A small network was shown many inputs. Here are its activations along a few directions, one row for each input.
Each table varies a few parts of the input and shows all the possible inputs, shuffled.
A made-up example of a description, with smaller parts first: one of 6 places along a line, together with either a single point or one of 11 places around a ring or (one of 2 separate values, together with one of 8 places around a ring).
Shared parts are said once, and a part with two or three values counts as separate values.
(in the rows, 128 means zero)

Other details of the inputs shift rows strongly along two fixed directions, in all tables alike. That doesn't count.

Table:
r1: [146 148 109 149 136 146 230 174 108 129 194  81 121 135]
r2: [123 115 147 120 130 120  67 108 140 125  94 148 134 117]
r3: [141 138 131 143 144 156 148 148 118 142 142 117 124 122]
r4: [191 207 155  94 114 192  97  90 115 194  74 138  95 133]
r5: [ 98 105 144 108 121 106  46 100 147 109  84 168 135 121]
r6: [123 140 110 163 148 169 218 187 104 130 193  95 121 134]
r7: [ 92  74 109 136 125  59 161 148 147  63 172 111 153 125]
r8: [ 83  72  99 130 127  71 158 155 137  68 181 136 150 122]
r9: [ 95  77 135 130 132  81  78 119 153  88 116 146 152 113]
r10: [182 180 139 125 137 180 145 123 113 179 126 113 108 128]
r11: [ 94  73 107 133 126  58 159 149 144  65 174 113 153 124]
r12: [158 200 148 129 114 201 146 123 104 175 109 113  93 144]
r13: [128 105 142 100 123  84  51  88 156 116  90 158 138 112]
r14: [131 116 155 101 117  94  35  74 158 123  69 155 133 117]
r15: [118 135 155  86  99 115  24  71 144 129  54 175 120 126]
r16: [119 135 103 155 133 145 228 182 106 116 201  92 122 136]
r17: [ 89  81 123 114 131  89  81 123 148  90 124 167 147 116]
r18: [185 193 150 131 132 192 142 119 110 186 113 101  99 135]
r19: [131 158 127 160 140 184 191 166 106 143 160  98 113 139]
r20: [ 93  60 106 144 149  77 147 161 141  76 179 131 160 111]
r21: [169 176  94 137 111 167 135  82  89 240  40 132 115 175]
Each input here is: either a single point or (one of 4 places along a line, together with one of 5 places around a ring).

Table:
r22: [111 117 122 137 131 107 149 136 140 103 153 117 127 131]
r23: [194 222 148 147 136 237 182 144  96 208 116  94  93 134]
r24: [103 113 121 137 130 119 140 149 122 107 146 126 127 131]
r25: [120 122 135 125 122 115 111 116 134 123 132 123 129 126]
r26: [137 141 136 109 115 125 114 121 125 128 115 132 117 128]
r27: [120 107 117 133 138 117 145 136 134 109 156 135 137 125]
r28: [111 118 123 137 123 117 152 143 134 102 142 125 133 126]
r29: [121 108 125 142 138 104 138 138 134 116 152 112 133 120]
r30: [130 129 117 134 112 119 116 109 123 147  91 139 137 139]
r31: [132 122 136 128 132 122 112 112 141 122 125 128 129 130]
r32: [112 113 123 135 132 109 145 133 140 108 155 113 137 130]
r33: [119 107 116 136 139 111 140 145 129 119 156 130 135 115]
r34: [129 130 125 115 116 133  78  97 127 164  65 152 125 146]
r35: [121 114 132 129 132 130 106 127 123 121 122 136 131 128]
r36: [109 117 115 130 131 114 150 141 135 107 155 135 128 126]
r37: [129 120 136 129 125 128 118 120 135 117 117 137 136 124]
r38: [120 108 125 143 131 113 143 146 128 114 143 120 139 114]
r39: [112 105 121 141 142 117 135 152 125 115 145 122 136 121]
r40: [196 210 134 144 139 218 206 163  86 197 150  77  94 137]
r41: [119 140 136 122 128 141 108 125 130 128 107 141 119 134]
r42: [109  96  92 138 128  95 155 130 126 126 142 134 142 137]
r43: [154 149 146 101 126 133  81 104 139 147  83 143 124 122]
r44: [137 141 147 114 130 152  75 103 131 142  84 151 123 132]
r45: [110 113 115 129 133 117 147 138 135 111 158 131 138 125]
r46: [130 127 121 130 123 112 119  98 126 151  98 130 128 143]
r47: [131 118 106 117 119 101 122 109 124 134 101 132 137 138]
r48: [110 114 116 132 127 112 146 142 126 110 157 133 126 123]
r49: [161 190 122 168 138 200 243 175  89 167 191  63  91 146]
r50: [103 107 121 136 132 120 137 147 123 109 151 122 138 129]
r51: [136 148 142 105 116 144  79  98 128 152  98 154 119 122]
r52: [130 108 121 125 134 109 147 140 134 102 150 121 141 129]
r53: [134 142 145 115 135 145  75 110 135 147  81 148 123 124]
r54: [120 110 124 141 142 106 141 137 143 113 149 114 136 123]
r55: [134 141 134 108 120 124 117 120 135 123 113 134 121 130]
r56: [130 106 122 127 129 107 144 141 126 104 153 119 138 126]
r57: [139 131 142 128 119 139 109 116 124 132 110 136 128 123]
r58: [143 146 141 109 131 141  79 102 139 154  90 156 121 118]
r59: [112 111 125 137 120 117 146 142 126 109 148 120 140 121]
r60: [137 137 136 108 117 126 111 119 126 131 119 128 128 127]
r61: [123 105 126 141 133 109 139 132 131 109 155 115 133 127]
r62: [112 114 124 136 125 119 149 141 134 106 146 122 143 124]
r63: [101 108 120 134 137 121 141 146 131 105 148 124 141 131]
r64: [137 140 135 106 122 129 114 118 134 129 116 130 130 130]
r65: [137 153 151 113 106 144  83 102 127 144  81 148 113 123]
r66: [146 142 144 109 122 145  77  96 127 150  96 157 118 123]
Question: The inputs of r33 and r39 match in every part but one. If r66 is changed in the same way as r33 into r39, which row does it become?
Answer: r35
Question: The inputs of r37 and r52 match in every part but one. If r23 is changed in the same way as r37 into r52, which row does it become?
Answer: r43
Question: What is each input in this table made of?
Answer: one of 5 separate values, together with either a single point or (one of 2 separate values, together with one of 4 places along a line)
Question: Which other rows does r62 become when the choice among 2 separate values takes its other values? List them by row number.
Answer: r59
Question: A walk changes only the place on the line of 4. It starts at r29 and steps to r61. List the rest of the walk in order.
Answer: r25, r49

Table:
r67: [135 165 141 144 119 158 179 152 114 133 137  83 113 142]
r68: [177 199 146  98 106 182 125 106 119 166  99 130  95 142]
r69: [ 97  89 114 161 144  79 175 161 142  79 185  88 146 129]
r70: [136 165 145 141 141 176 116 130 120 159 112 122 110 135]
r71: [152 180 161 114 106 166 128 126 118 140 118 113 100 124]
r72: [157 130 149 125 138 130 114 128 133 121 135 114 131 105]
r73: [114 102 118  94  99  73  81  92 141 105  98 155 140 138]
r74: [113  87 126 125 119  75  74  90 154 120  87 139 145 126]
r75: [127 111 162 107 132 121  39 104 148 122  96 171 134 103]
r76: [111 120 132 127 122 128  76  94 129 143  74 158 122 136]
r77: [144 169 136 136 103 155 142 116 112 161  89 109 109 146]
r78: [132 113 139  95 132 112  53 100 149 132  89 184 138 111]
r79: [ 73  74 103 115 121  69 136 154 143  61 158 156 150 116]
r80: [178 190 130 113 120 165 122  99 109 195  95 124 102 141]
r81: [ 90  81 109 110 112  52 144 142 150  59 158 136 149 118]
r82: [119 117 104 168 144 149 182 158 114 146 154 104 131 137]
r83: [144 142 115 128 135 134 195 148 121 123 173 105 116 133]
r84: [110 111 149 113 132 121  43  99 152 128  78 157 134 120]
r85: [168 195 134 103  98 169 131 106 102 184  85 125 100 144]
r86: [ 83 102 115 160 141 121 179 167 128  89 179 107 145 133]
r87: [105  67 105 115 134  53 135 136 160  75 167 132 155 112]
r88: [136  89 116 102 126  69  75  95 142 119  96 151 155 115]
r89: [152 160 145 135 132 161 171 143 115 132 165  94 104 126]
r90: [ 88  84 134 124 135  97 106 137 141  76 155 148 135 110]
r91: [118 118 138 114  96  98  63  79 144 122  63 148 130 143]
r92: [143 147 147 116 110 130  70  71 132 160  55 142 112 140]
r93: [124 124 100 131 120 108 185 136 117 123 163 109 137 139]
r94: [ 96 106 125 139 127 125 155 166 127  78 182 123 131 124]
r95: [110  77 120 161 149  80 176 164 142  85 182  90 157 124]
r96: [153 117 112 130 147 114 174 152 130 115 167 109 141 115]
r97: [145 135 113 168 150 167 171 153 104 161 133 106 131 132]
r98: [136 111 106 136 155 132 167 164 123 117 168 128 143 113]
r99: [173 173 132 119 134 185 116 115 103 203  94 145 113 135]
r100: [125 170 149 132 120 179 125 137 113 147 100 123 109 138]
r101: [163 168 142 145 134 191 114 113 109 200  80 134 112 138]
r102: [154 133 140 147 143 139 177 159 124 125 182  92 127 116]
r103: [101  59  92 121 129  45 137 130 147  90 158 128 160 123]
r104: [116 140 131 145 135 161 176 162 116 113 182 113 122 121]
r105: [ 94  92 132 129 116  79 116 128 150  72 133 117 144 136]
r106: [125 130  94 146 142 138 184 158 105 145 169 119 126 137]
r107: [135 146 120 111 126 150 114 111 109 162 104 152 114 138]
r108: [ 90 106 149 103 109 103  63 120 144  85 107 166 131 108]
r109: [118 150 143 117 101 149  67  94 122 158  47 161 115 138]
r110: [153 154 110 130 128 144 187 134 102 156 150 103 113 145]
r111: [125 136 112 162 122 134 197 139 116 134 152  89 129 146]
r112: [136 146 137 138 120 146 181 157 119 106 179  91 115 132]
r113: [104  60 122 143 147  58 123 142 153  68 149 109 167 112]
r114: [113  84 135 121 130  79 107 129 156  83 156 123 143 105]
r115: [138 134 132 149 141 139 166 147 130 133 152  83 127 132]
r116: [ 83  76 105 152 134  81 113 129 139 103 129 143 147 129]
r117: [121  85 132 130 123  72  75  93 151 121  86 144 151 125]
r118: [134 152 105 133 121 166 179 151  96 150 149 122 117 151]
r119: [151 166 137 100 113 143 121 102 133 143 112 137 116 128]
r120: [148 154 152 142 146 178 118 133 120 165 109 123 121 130]
r121: [115 122 155 106 126 120  38 100 148 117  98 170 123 107]
r122: [111 128 151 118 131 136  67 103 137 128  84 151 121 130]
r123: [154 165 131 146 124 151 132 109 119 173 100 109 110 143]
r124: [132 111 157 106 136 124  37 105 144 117  92 166 137  96]
r125: [130 166 147 133 123 183 121 132 116 145 107 123 109 146]
r126: [156 139 103 141 149 162 173 154  98 164 147 118 132 128]
r127: [147 167 144 136 123 164 174 141 118 131 166  95 112 125]
r128: [168 176 156 135 147 201 102 124 113 180  86 122 114 126]
r129: [ 85  93 123 128 114  95  74  96 142 112  87 164 146 131]
r130: [113 124 108 127 127 136 173 161 122 103 170 133 128 135]
r131: [131 154 105 135 127 164 182 144  99 157 151 124 122 142]
r132: [129 138 131 153 140 139 185 150 120 121 161  82 119 140]
r133: [ 97  89 108 119 138  84 114 136 147  91 151 159 143 115]
r134: [177 197 165 118 123 182 105 108 122 171 110 116  92 122]
r135: [146 176 153 131 120 166 131 112 125 151 108 104 114 140]
r136: [165 175 125 113 130 188 115 113 106 202  94 141 107 136]
r137: [105  92 145 109 131 104  55 114 154 101 118 162 137 101]
r138: [155 127 105 142 138 123 192 149 112 149 166 101 136 135]
r139: [161 136 122 130 141 131 176 147 128 137 163 111 130 124]
r140: [101 112 133 119 105 117  56  91 137 125  64 167 131 141]
r141: [139 105 109 164 143 111 174 145 122 127 145  92 146 129]
r142: [ 98 106  99 136 137 115 189 165 128  92 191 130 142 124]
r143: [106 121 124  90 101 106  62  98 128 130  72 179 131 129]
r144: [117 120 136  88 124 114  57  93 144 121  88 184 124 119]
r145: [147 146 112 135 138 130 189 151 126 129 176 104 120 129]
r146: [ 88  60 100 120 143  70 128 148 153  77 168 152 156 110]
Question: The inputs of r105 and r135 match in every part but one. If r118 is changed in the same way as r105 into r135, which row does it become?
Answer: r131
Question: The inputs of r106 and r126 match in every part but one. If r134 is changed in the same way as r106 into r126, which row does it become?
Answer: r72
Question: What is each input in this table made of?
Answer: one of 2 separate values, together with one of 5 places around a ring, together with one of 8 places along a line
Question: Which other rows does r72 become when the choice among 2 separate values takes its other values? List them by row number.
Answer: r124
Question: Which other rows does r101 become when the place on the line of 8 takes its other values? List them by row number.
Answer: r76, r82, r97, r109, r116, r129, r140

Table:
r147: [145 117 124 103 104 111 123 131 122 119 117 141 145 117]
r148: [145 107 145 110 136  98  56  71 163 122  68 151 147 129]
r149: [103 115 122 160 146 129 136 135 145 125 122 133 146 125]
r150: [125 138 121 152 109 127 198 160  93 119 173  77 117 132]
r151: [130 185 147 141 123 190 112 131 108 181  86 122  87 145]
r152: [ 98 132  99 162 143 154 194 164 114 138 186 124 108 141]
r153: [130 148 138 127 127 133 135 107 154 125 115 119 118 149]
r154: [156 127 120 120 151 126 121 107 128 152 136 131 123 134]
r155: [125 136 103 135 135 139 199 141 107 124 197  99 117 152]
r156: [101 135 114 178 138 157 204 165 127 122 162 109 123 146]
r157: [144 145 137 139 124 124 135 111 147 140 114 121 133 112]
r158: [118 129 135  99 102  93  68  80 150 133 103 171 109 116]
r159: [139 159 129 104 106 129 137 133 132 131 112 140 112 122]
r160: [131 144 137 124 118 138 135 100 133 119 116 116 129 152]
r161: [121 112 127 132 146  98 131 115 165 110 128 117 148 130]
r162: [140 187 134 113 114 204 126 131  93 165  85 148 108 145]
r163: [135 100 133 132 103 101 118 105 139 111 118 131 152 121]
r164: [132 130 133  79 136  99  68 104 161 124  78 158 140 122]
r165: [123 122 127 130 147  99 126 135 141 125 133  97 130 130]
r166: [189 179 152 132 122 167 116 115  99 192  88 105 102 120]
r167: [ 80  40 110 157 145  64 104 127 155  73 124 154 175 117]
r168: [113 131 100 146 153 150 187 184 119 130 153 122 138 124]
r169: [104 139 100 148 138 156 203 189 115 119 162 122 121 139]
r170: [123  73 105 119 129  60 140 149 137  82 143 140 162 101]
r171: [132 106 127 127 127 108 124 132 121 121 136  98 137 143]
r172: [179 172 135 109 128 182 117  97 109 189 120 125 106 150]
r173: [123 137 117 144 129 134 194 158 102 116 174  70 119 154]
r174: [135 131 136  87 114  93  72 106 152 127  78 165 139 100]
r175: [ 94 117 144 127 108 127  67  86 137 115  71 169 139 138]
r176: [154 165 200 116 132 167  89 149 141  87 172 130 110  77]
r177: [125 123 130 137 126  93 131 138 132 129 133 104 129 108]
r178: [114 129 133 121 127 103 116 126 142 117 123 109 112 144]
r179: [131 180 147 137 114 195 111 123  87 175  87 120  98 149]
r180: [ 99 112 107 143 151 126 127 134 132 141 146 148 131 120]
r181: [100 128  99 159 134 158 193 157  93 132 187 122 119 145]
r182: [ 91  81 106 123 106  64 136 117 128  83 173 143 140 118]
r183: [167 196 141  98  94 179 136 118  98 161  94 133 105 130]
r184: [101 118 125 149 144 124 113 146 127 139 115 121 130 123]
r185: [120 117 131 145 123 148 107 139 104 147 109 121 130 138]
r186: [117  66 104 134 135  57 131 125 136 100 168 142 149 104]
r187: [158 167 148 144 120 206 112 107 110 183  78 136 122 146]
r188: [150 115 132  83 137 100  66 101 146 123  75 160 144 125]
r189: [109  65 107 123 112  62 120 118 134  96 166 145 152 113]
r190: [ 93  87 105  99 121  73 140 140 137  61 148 134 154 138]
r191: [119 111  98 162 141 159 188 163  96 145 188 119 131 140]
r192: [133 154 125  97 127 131 134 132 141 123 116 133 116 143]
r193: [167 170 129 124 141 198 121 138 101 182  80 146 118 129]
r194: [142 115 133  76 116 107  65 100 141 118  81 158 147 135]
r195: [126 111  95 169 161 153 189 163 101 149 182 120 128 129]
r196: [ 87  56 109 159 148  77 115 154 126  95 136 126 154 119]
r197: [158 194 154 125 103 164 123 117 114 177  95 108  82 131]
r198: [121 131 135 135 106 108 136 111 152 112 120 130 124 124]
r199: [114 135 200 119 153 198  89 157 138  99 157 142 110  86]
r200: [141 145 168 135 165 178 165 191 140  65 234  83 115  97]
r201: [151 128 136 128 125 139 129 106 137 132 117 114 141 148]
r202: [123 114 119 119 128  87 111 109 145 133 140 146 130 104]
r203: [143 110 132 127 145 101 105 122 129 129 114 108 132 132]
r204: [123 127 136 129  96 114 130 100 132 108 116 129 135 127]
r205: [113 100 134  81 135  66  17  61 175 124  83 180 136 117]
r206: [ 90  90 105 118 136  69 130 121 157  89 170 138 127 137]
r207: [182 178 154 125 101 174 115 114  94 188  93 103 104 131]
r208: [131 128 119 120 123 161 120 145 108 141 105 149 139 134]
r209: [157 124 117 170 137 131 208 151 120 128 166  90 140 119]
Question: The inputs of r168 and r164 match in every part but one. If r191 is changed in the same way as r168 into r164, which row does it become?
Answer: r172
Question: The inputs of r198 and r153 match in every part but one. If r157 is changed in the same way as r198 into r153, which row does it become?
Answer: r161
Question: What is each input in this table made of?
Answer: one of 3 separate values, together with either a single point or (one of 4 separate values, together with one of 5 places around a ring)
Question: Which other rows does r208 become when the choice among 3 separate values takes its other values? List them by row number.
Answer: r147, r194
Question: Which other rows does r202 become when the choice among 4 separate values takes its other values? List them by row number.
Answer: r157, r174, r177
Question: Which other rows does r189 become when the place on the ring of 5 takes its other values? List them by row number.
Answer: r158, r182, r186, r202
